arr =
[[  3  32  60  -5]
 [-20  54  14  27]
 [  7  -7  -9  -5]
 [-18  37  37  -8]
 [-10  43  60  -3]
 [ 13 -24 -26  27]
 [ -3  10   9  -8]]
arr[0, -4]: 3
arr[2, -4]: 7
arr[1]: [-20, 54, 14, 27]
arr[5, -1]: 27
arr[:, -4]: [3, -20, 7, -18, -10, 13, -3]
arr[:, -2]: [60, 14, -9, 37, 60, -26, 9]
arr[2, -2]: -9
arr[6, -1]: -8
arr[-4, 2]: 37
arr[-6, 1]: 54
arr[6, -4]: -3
arr[-3, -3]: 43

W =
[[-61  43  16 -43   7 -58 -53  17 -30  21 -33 -53   9  32  37]
 [ 23  -9 -31  45 -37  34  35  34 -72 -23   9  -7  14  12 -17]
 [ -8  29 -19  29  -5  -2  26 -20 -39   3  -8  17 -32 -12 -30]
 [-41  61  -9 -35   9   7  -8 -18  15  22 -19 -15  -1 -17  35]
 [-48  56   0  -1 -16 -52   0   7  24  35  11  11 -37  22   8]
 [ 25 -20 -45  71   8 -11  13  56 -59  17  32  15 -36   4 -48]
 [ 31   4 -12 -48 -32   1 -36  24  -4 -17 -58 -11  19  45   5]
 [-47  40  11 -37  11 -48 -35   5 -17  23 -33 -33  12  21  29]]
Rows and columns are counted from 0.
(0, 0) -> -61
(4, 9) -> 35
(2, 5) -> -2
(1, 2) -> -31
(4, 1) -> 56
(3, 3) -> -35
(7, 0) -> -47
(1, 1) -> -9
(1, 7) -> 34
(1, 5) -> 34
(7, 2) -> 11
(3, 12) -> -1
(6, 12) -> 19
(6, 0) -> 31
(4, 12) -> -37
(6, 1) -> 4
(6, 4) -> -32
(3, 8) -> 15
(5, 4) -> 8
(7, 4) -> 11
(5, 6) -> 13
(4, 13) -> 22
(0, 10) -> -33
(4, 7) -> 7
(7, 10) -> -33
(5, 13) -> 4
(7, 6) -> -35
(6, 2) -> -12
(2, 11) -> 17
(1, 10) -> 9
(7, 12) -> 12
(0, 7) -> 17
(2, 6) -> 26
(4, 5) -> -52
(3, 5) -> 7

B =
[[  1  13  42  -7   1  -1   3 -17   6   2 -27 -13  -9]
 [ -4   0  -4   6  17  16  -2  12  -8  -1 -13  -1  -1]
 [  1   3  15  -5  -6  -9   0  21  12 -61   8  13  -2]
 [  6  21 -33   6   0 -15  -1 -48   2 -19 -29   4   6]
 [ -6  -7  13   3  -2 -12   3 -24  -2  58 -24  -3  -1]
 [ -5   0 -30  -6   1  -5   6 -33   1  28  32   6  -3]]
Indices start at 0.
row 0 col 0 = 1
row 4 col 8 = -2
row 2 col 7 = 21
row 3 col 11 = 4
row 1 col 6 = -2
row 3 col 0 = 6
row 4 col 11 = -3
row 3 col 5 = -15
row 0 col 7 = -17
row 5 col 7 = -33
row 4 col 7 = -24
row 3 col 12 = 6
row 1 col 3 = 6
row 2 col 11 = 13
row 2 col 12 = -2
row 5 col 3 = -6
row 2 col 8 = 12
row 0 col 4 = 1
row 0 col 5 = -1
row 5 col 2 = -30
row 2 col 0 = 1
row 0 col 11 = -13
row 5 col 12 = -3
row 5 col 11 = 6
row 4 col 12 = -1
row 2 col 1 = 3
row 0 col 3 = -7
row 4 col 0 = -6
row 0 col 8 = 6
row 3 col 7 = -48
row 0 col 10 = -27
row 2 col 6 = 0
row 5 col 4 = 1
row 5 col 5 = -5
row 1 col 9 = -1
